These are the activations of a small neural network, seen along a few directions. Each row is one input.
Each table varies a few parts of the input and shows all the possible inputs, shuffled.
Descriptions start from the smaller parts, as in this example, which fits no table here: one of 3 separate values, together with either a single point or one of 11 places along a line or (one of 5 places around a ring, together with one of 6 places along a line).
Shared parts are said once, and a part with two or three values counts as separate values.

A family of inputs:
x1: [ -7   2 -22 -13   5  38   2  -4  -4   6 -19  10 -18  12   5 -16]
x2: [ 15   3 -14  18  10 -14 -29   5  -1  19 -21 -19 -11  10  -1  15]
x3: [ -4  29  18 -19 -31   5  -5 -11  17  -8  30   4   2   1   9 -19]
x4: [ 21 -15  -9  18  12 -40   7 -13  11  14 -18 -16  21  -8 -30  35]
x5: [-18 -39  86  -9  34  10   0  62 -26 -34  51  19  24   8  -1 -44]
x6: [-18  15   5 -36 -24   4   1 -23   8  13  -3  27   9   6   1 -28]
x7: [  9  17  -5 -20   5  -7 -34  -4  12  27   6  11  -1   1  33  -6]
x8: [ -7  -3 -23   8  -5  11   0  -7 -23   6 -29   3 -12   8 -20   2]
x9: [  6   1 -10  22  -6  -2  28   3   6 -25   6 -24   0  -3  -8  24]
x10: [  2 -22 -16  13   3 -18  33 -26  -8   3 -24   6  20 -11 -44  22]
x11: [  5  26   4  -9 -18  23  -9  -1  -1  -8  30   8 -14  -7  23  -4]
x12: [ 13  10 -16  -3  21  12 -27   6  17  20 -10 -12 -15  13  24  -5]
x13: [ -1  22  10 -29  -8 -24 -28 -13  29  26   7   7  13   6  18 -21]
x14: [  7  19  -6   5  -1  41   0  11   5 -12  14 -13 -26   5  15  -2]
x15: [-11   9 -11 -28 -12  22  -5 -15 -10  14  -5  31  -4   1  14 -16]
x16: [-13 -14 -24   5   2  -6  30 -13  -5  -6 -27  -1   7   3 -18  11]
x17: [-35 -62  60  10  19 -21   8  41 -31 -32  20  17   4 -33  24 -24]
x18: [ 19  -8  -4  30  -8 -16  29  -9   3 -17   7 -16  14 -17 -36  35]
x19: [ 10  15  -5  27 -14  14  -4  11 -12 -13   6 -19 -21   1  -9  18]
x20: [  9  -5 -17  12  16 -30   2  -1  15   6 -21 -24   9   5   0  23]
Describe the family of inputs behind these rows.
Answer: either one of 2 separate values or (one of 3 separate values, together with one of 6 places along a line)
Which of the alternatives is x12?
Answer: one of 3 separate values, together with one of 6 places along a line

A family of inputs:
x21: [-46 -71  68  20  31  -6  22  60 -51 -56  26  10   7 -13  10 -31]
x22: [ 15  25 -59  17  -9  -5 -18 -31  -3  31 -41  -4 -20   2  -7  33]
x23: [-18  11  35 -36 -20  26 -23   8   6   6  23  22 -10   2  40 -60]
x24: [ -2 -54  88  41  24 -36  23  60 -20 -51  51 -18  25 -29 -19   8]
x25: [ 25  11 -36  17  14 -14  -9 -27   5  37 -48 -17   1  17 -29  26]
x26: [-16 -76  45  24  30   3  51  30 -39 -38  13  18  25 -24 -48  -3]
x27: [ 14  29 -37  18  -8   9  17 -26  30   4 -17 -17  -8  16  -8  28]
x28: [ 22   9 -55  12 -25 -12  29 -24  15 -12 -17 -31   4  -8 -22  49]
x29: [ 21  44 -50  19 -26  28 -21 -26   4  19 -14  -8 -38  11   4  26]
x30: [ 11  -1 -36  14   5 -34  20 -41  22  20 -47 -19  11   0 -32  37]
x31: [ 31  29 -37   5   1  25  -7  -9  11   5 -14 -28 -12  29 -15  19]
x32: [-20  19  41 -39 -16  19 -29   8   2 -10  46  30  -4  -2  29 -57]
x33: [ -3   4  24 -30  23  15 -35  17   9  12  34  20  -4  -4  62 -38]
x34: [-22  25  43 -52 -12  19 -14   6 -12   8  31  44  12  12  23 -44]
x35: [-20   9  24 -45   0  28 -31  27   7  10  14  23 -15   9  48 -43]
x36: [  7 -11 -57  14 -11 -65  26 -32  11  15 -39 -26  25 -19 -36  51]
Describe the family of inputs behind these rows.
Answer: either one of 3 separate values or one of 5 places along a line or (one of 2 separate values, together with one of 4 places along a line)
Change only the place on the line of 4 in x30. List by row number the other rows that result.
Answer: x22, x25, x36

A family of inputs:
x37: [  3  -8  41   2   4 -27  17   6   6 -18  35   0  27 -15  -7   6]
x38: [ 26  27 -68   0 -12 -53   0 -67  46  46 -49 -17  26  10 -41  36]
x39: [ 24  18 -79  42  -6  11  30 -19  12  -2 -42 -43 -27   1  -7  64]
x40: [ 41   9 -54  54   9 -35  13 -17  29   3 -29 -65   3   7 -42  63]
x41: [-13  -5  22 -10  -4  11  25   6  -3 -27  36  13   5 -20  17  -8]
x42: [ -9  12   6 -21   1  25 -14   5  17   1  12   1 -20   1  38 -29]
x43: [  5  33 -88 -11 -26 -13  17 -73  28  46 -61   2  -1   4  -7  33]
x44: [-22 -35  39  -5  24 -33   9  22 -10  -9  -7   3  25   7  -8 -18]
x45: [ 14  47 -71 -15 -35  11  10 -64  10  41 -53   1  -2  21 -48  28]
x46: [ 28  30 -59  42 -13  32  20 -10  -5  -7 -30 -41 -31  18 -47  52]
x47: [  8  15   9 -14  13  37 -21  17 -10   1  18  11  -6  21   9 -21]
x48: [-12 -42  32   3   7  -2   9  18 -23 -10  11  25  11 -20  -6 -16]
x49: [ 20   4  20 -12  28 -10 -26  20  15  17  16  -3  18  18  12  -4]
x50: [ -7 -20  34   7   6 -12   5  14 -18 -13  29  16  10 -30   6  -1]
x51: [ -1 -31  40  -3   6 -17  20  13   0 -15  15  11  29  -8 -19  -8]
x52: [  4   8   1 -24  21  24 -18  17   5   4  14   9  -3  13  34 -18]
x53: [ -8   3  29  -1 -10  24  18   5 -17 -28  39  16   2  -9  -9 -11]
x54: [-18 -29  21 -14  -1  21  27  11  -9 -24  16  23   8 -12   3 -22]
x55: [-10  22  15  -3 -29  20 -11   9 -13 -20  26   3 -16   5  13 -19]
x56: [ -3   1  18  -6   9   5 -33  16   5  14   8   3 -17  -6  29 -22]
x57: [ 37  -5 -59  55   8 -14   3 -15  -6  12 -44 -45 -25 -12 -20  72]
x58: [ -1  12  30  -3 -19 -24 -18  12  11  -8  22 -10   7   1  16  -2]
x59: [-14  16   9 -12 -25   7  -8   9   0 -18  23   1 -14  -3  37 -17]
x60: [-31 -26  30  -6  11  14   9  20 -28 -19  -3  17   4  11 -10 -33]
x61: [ 21  16 -71  -4 -16 -35 -10 -73  13  54 -64   5   1  -8 -21  43]
x62: [ -4  19  14 -11  -5  37 -18   7   2  -2  16   3 -22   8  15 -32]
x63: [  7   9  28 -10   8  -7 -24  11  30  13  13 -11   0   6  17 -15]
x64: [-10   2  20   3 -17 -12 -27  18 -12  -4  16   5 -10 -11  28 -10]
x65: [-13 -19  26  -4  -7  32  21   9 -22 -23  21  25   4  -3 -21 -25]
x66: [  9  -5  12  -7  29   3 -36  25  -8  17  11  11  -1   6  24 -10]
x67: [-32 -44  30   2  22 -21  -1  26 -29  -4  -8  15   8  -3   3 -25]
x68: [-37 -35  23 -15  17   2  14  20 -16 -18  -7  15   6   3  11 -30]
The inputs of x56 and x62 match in every part but one. If x66 is changed in the same way as x56 into x62, which row does it become?
Answer: x47
Describe the family of inputs behind these rows.
Answer: one of 4 places along a line, together with either one of 2 separate values or one of 6 places along a line
Change only the choice among 2 separate values in x45. List by row number the other rows that result.
Answer: x46

A family of inputs:
x69: [ 10   6  33 -12 -12  39 -36  39   4 -17  43  23 -32 -24  40 -66]
x70: [ -4 -11  51 -66  -5  16 -26  27  24   8  17  45  12  12   8 -66]
x71: [ 12  34 -55 -17 -37 -23 -37 -53  -4  38 -25  21  -1  -7  14  11]
x72: [ 30  -2 -43  43  23  18  42 -15  10 -40 -25 -55   4  34 -51  33]
x73: [ -8  12  29 -46  -4  24 -19  60 -13 -17  17  36 -11  16  33 -50]
x74: [ 10 -16 -27  30 -26  36  63 -26 -34  -7 -39  -5  -2 -14 -70  39]
x75: [ -3   2 -38 -23  34  19 -47   5  -1  47 -44  15 -30  17  47 -27]
x76: [-31 -59  88  -8  17 -21   3  33  -8 -16  26  18  46  15 -30 -34]
x77: [-31  37 -63 -25 -37   2   7 -43  26  24 -30  10 -11   3  11   0]
x78: [  6  33 -52 -22 -35  56  17 -34  -9  24 -22  18 -31   4 -19   3]
x79: [-43 -29  59  30   7  10  21  41 -35 -62  63 -15 -25 -31  42  24]
x80: [-36 -33  62  15  15 -11  12  71 -56 -42  27  -1  24  16  -9 -18]
x81: [ 17 -22 -28  30 -25 -69   0 -53 -23  10 -38   0  18 -28 -32  52]
x82: [ 17  47 -68 -13   0  44  -5 -21  25   1  -3 -24 -19  42  -1  -1]
x83: [-29  25  43 -22 -16  52 -27  21  -6 -27  47   0 -37 -17  79 -10]
x84: [ 63  17 -12  57  18 -11   2  -7   8  16 -13 -33  11  14 -61  70]
x85: [ 50  60 -41   4  -2  19 -36 -18  26  41   2  -6 -10  24  -9  23]
x86: [ -9  10  42 -67  15   7   0  -2  20  10  37  54  28 -12  29 -58]
x87: [ 37   5 -20  30  -5 -74  12 -20  51  18 -26 -67   9 -10 -13  64]
x88: [-22 -37  61  48   8  -4  -7  48 -34 -48  61  -7 -12 -27  -5 -32]
x89: [-27 -14 -38  24 -21 -43  56 -44  13 -10 -52 -10   3 -21 -33  30]
x90: [-35 -37  77 -13  41 -34  34  -3 -11 -14  51  32  62 -11  -4 -26]
x91: [ -5 -78 -12  32  74 -26  -1  22 -27  25 -64 -15  -2  -9   0  21]
x92: [ 30  49 -47  -9 -28 -24 -28 -30  55  42  -9 -33   4  13  33  19]
The inputs of x69 and x88 match in every part but one. If x75 is changed in the same way as x69 into x88, which row does it become?
Answer: x91
Describe the family of inputs behind these rows.
Answer: one of 2 separate values, together with either a single point or one of 5 places along a line or one of 6 places around a ring

A family of inputs:
x93: [  6 -12 -63  52  -1  27  45  -9 -29 -26 -48 -32 -26   7 -47  48]
x94: [  3  -3  49  23  12  19 -15  56 -21 -45  62 -14 -21 -15  43  -4]
x95: [-10 -61  74  15  36 -55  10  35  -1 -19  26   0  44 -17 -22 -18]
x96: [-36 -36  50 -46 -21 -28  13 -18 -10  -1   9  57  36 -24   2 -40]
x97: [-22 -11  39 -53  36  -3 -50  19  15  26  15  32   8  12  59 -70]
x98: [ 48  30 -51  49  -4  17  -6  -2  29  -9  -2 -62 -41  -7  13  56]
x99: [ -4   7 -55 -21 -36 -47  20 -73   4  35 -46  31  35  -8 -34  25]
x100: [ 21 -14 -22  34  23 -78  25 -15  25  20 -41 -40  42   5 -54  59]
x101: [-23  36  40 -39 -24  60  -9  35  -9 -25  52  24 -13  24  36 -50]
x102: [ 26  28 -50 -34  17 -10 -53 -45  39  77 -46   7  -7  12  26   1]
x103: [  8  85 -52  -7 -48  54 -13 -34  18  16  -4 -15 -43  25  -2   1]
x104: [-18 -49  40  29  12  43  33  50 -60 -50  21  14 -12 -14 -20  -7]
The inputs of x100 and x95 match in every part but one. If x99 is changed in the same way as x100 into x95, which row does it become?
Answer: x96
Describe the family of inputs behind these rows.
Answer: one of 2 separate values, together with one of 6 places around a ring
Change only the choice among 2 separate values in x104. List by row number the other rows that result.
Answer: x93
Change only the choice among 2 separate values in x98. List by row number the other rows that result.
Answer: x94
